Here are a small network's activations along a few directions, averaged over the inputs that share one value of a field.
Related values have similar rows: they may be neighbours, one step apart, or belong to one group.
(in the rows, 500 means zero)
Random noise pushes rows far along 6 fixed directions. That doesn't count. These rows show it; they differ only by the noise:
[746 426 626 324 570 643 553 594 650 385 517 399 464 427 507 615 243]
[494 618 632 448 469 688 527 414 486 502 554 488 517 604 410 471 495]
[602 709 436 310 273 454 463 686 627 453 521 464 159 276 503 588 517]
[496 540 660 529 407 635 408 428 508 408 447 448 264 787 338 445 561]
[669 494 654 481 591 539 534 586 532 451 593 318 659 577 533 631 463]
[482 479 582 702 628 539 541 513 490 499 441 471 543 604 492 548 538]
[424 676 551 615 615 610 667 482 456 632 583 541 753 408 537 549 543]
[554 586 446 368 502 488 548 560 477 539 584 460 673 316 583 579 464]


Values of TABEM:
biv: [503 550 547 466 423 589 496 446 630 537 518 545 424 529 407 421 423]
zogir: [329 623 471 634 528 634 563 482 543 560 443 604 420 419 450 458 520]
nukag: [527 550 666 606 595 631 606 468 487 515 563 487 569 600 500 566 518]
dese: [523 574 558 354 402 662 655 388 598 596 601 725 468 335 443 368 277]
besas: [452 499 419 612 503 386 536 498 437 564 501 523 599 427 584 587 598]
fop: [393 539 578 595 675 744 587 429 518 509 457 589 550 534 443 416 446]
bebu: [438 535 576 612 453 574 508 425 493 514 483 473 457 635 447 493 578]
veb: [444 539 484 554 543 472 463 565 421 455 429 557 199 533 485 467 649]
kagor: [585 457 561 511 359 396 382 547 566 411 499 376 332 667 460 545 550]
susur: [586 104 406 583 763 331 414 604 452 363 338 400 601 522 609 581 414]
karal: [315 582 438 622 370 411 515 408 505 631 481 690 395 518 440 351 608]
favos: [271 746 472 706 523 519 515 563 462 542 447 582 302 528 443 411 785]
moni: [397 470 382 461 576 545 488 479 447 454 366 647 307 397 476 391 477]
tated: [541 402 544 622 664 546 545 540 513 439 390 562 334 504 501 542 453]
kav: [571 518 505 557 393 371 367 620 596 442 486 334 363 551 507 590 612]
zofum: [521 526 560 570 529 594 672 511 664 558 502 640 445 348 489 506 351]
mogu: [521 162 421 579 603 365 443 473 575 492 366 566 528 569 483 410 343]
zede: [461 375 523 481 506 654 447 372 503 411 321 577 313 627 384 405 364]
vafo: [459 359 267 730 540  88 487 636 410 571 439 474 643 374 747 638 661]
tadep: [667 477 591 615 538 572 603 695 864 425 407 486 127 331 470 637 292]
zigug: [682 291 555 483 466 285 425 554 498 419 581 334 590 661 560 567 482]
TABEM is arranged as a 3 by 7 grid.
Which values are neighbours of zogir? Give them in the order they are listed. -> fop, kav, zede
Which values are neighbours of besas? Give them in the order they are listed. -> nukag, bebu, vafo
Which values are neighbours of karal? Give them in the order they are listed. -> dese, zofum, mogu
Which values are neighbours of moni? Give them in the order they are listed. -> veb, susur, favos
A value of TABEM combines one of 3 hidden first parts with one of 7 second parts; all combinations occur once.
veb and zigug share the first part; veb and moni share the second. Which value has the first part of moni and the second part of zigug? -> zofum
tated and nukag share the first part; tated and susur share the second. Which value has the first part of susur and the second part of nukag? -> zede
kagor and bebu share the first part; kagor and vafo share the second. Which value has the first part of vafo and the second part of bebu? -> besas

Values of LIVEZ:
lemo: [356 525 388 540 467 461 494 406 409 595 484 552 671 454 516 445 545]
nodo: [545 388 480 475 687 543 587 499 456 481 470 544 641 386 583 531 363]
meb: [633 538 648 591 492 417 487 649 514 422 565 313 433 674 522 642 640]
mezi: [490 659 539 469 392 620 580 483 591 546 534 591 369 406 447 498 459]
lidut: [568 584 533 325 364 554 519 458 508 519 602 511 479 485 487 503 458]
ruruv: [439 452 364 519 505 323 383 609 390 424 384 503 282 486 544 480 636]
vuneb: [524 365 473 350 316 471 322 364 457 386 475 470 331 640 439 442 500]
gelu: [542 578 411 393 360 352 481 616 609 530 592 480 464 347 540 496 506]
refik: [577 491 548 366 393 507 480 453 528 482 561 503 436 544 451 462 427]
bet: [566 567 763 632 653 711 601 530 597 445 517 446 432 638 430 560 463]
vara: [553 468 525 485 522 504 497 541 514 455 480 447 500 507 518 560 489]
teto: [565 453 543 374 471 476 489 453 505 530 620 469 689 545 510 454 438]
zufep: [495 504 483 422 611 554 515 493 421 493 527 485 615 459 531 475 492]
rine: [276 635 280 606 529 300 446 500 258 637 546 481 850 432 602 496 808]
kup: [534 595 546 566 382 419 483 576 588 510 528 472 317 543 471 525 606]
piver: [375 577 371 493 580 570 605 461 446 610 495 607 729 252 554 502 445]
lanu: [631 605 547 333 423 459 582 580 591 578 695 488 579 355 527 541 448]
fevu: [498 415 569 546 517 582 491 412 493 467 432 488 480 637 452 492 452]
satu: [425 647 424 337 463 575 459 476 446 510 541 522 490 416 477 439 562]
dovim: [628 400 536 494 534 545 539 587 681 444 462 477 429 424 499 541 307]
sel: [506 491 632 722 615 625 576 505 580 521 447 474 515 592 479 564 464]
LIVEZ is arranged as a 3 by 7 grid.
How many steps from neighbour to neighbour lead from sel to lanu, at the fewest? -> 5
A value of LIVEZ combines one of 3 hidden first parts with one of 7 second parts; all combinations occur once.
ruruv and refik share the first part; ruruv and satu share the second. Which value has the first part of satu and the second part of refik? -> dovim
teto and vara share the first part; teto and lanu share the second. Which value has the first part of lanu and the second part of vara? -> meb
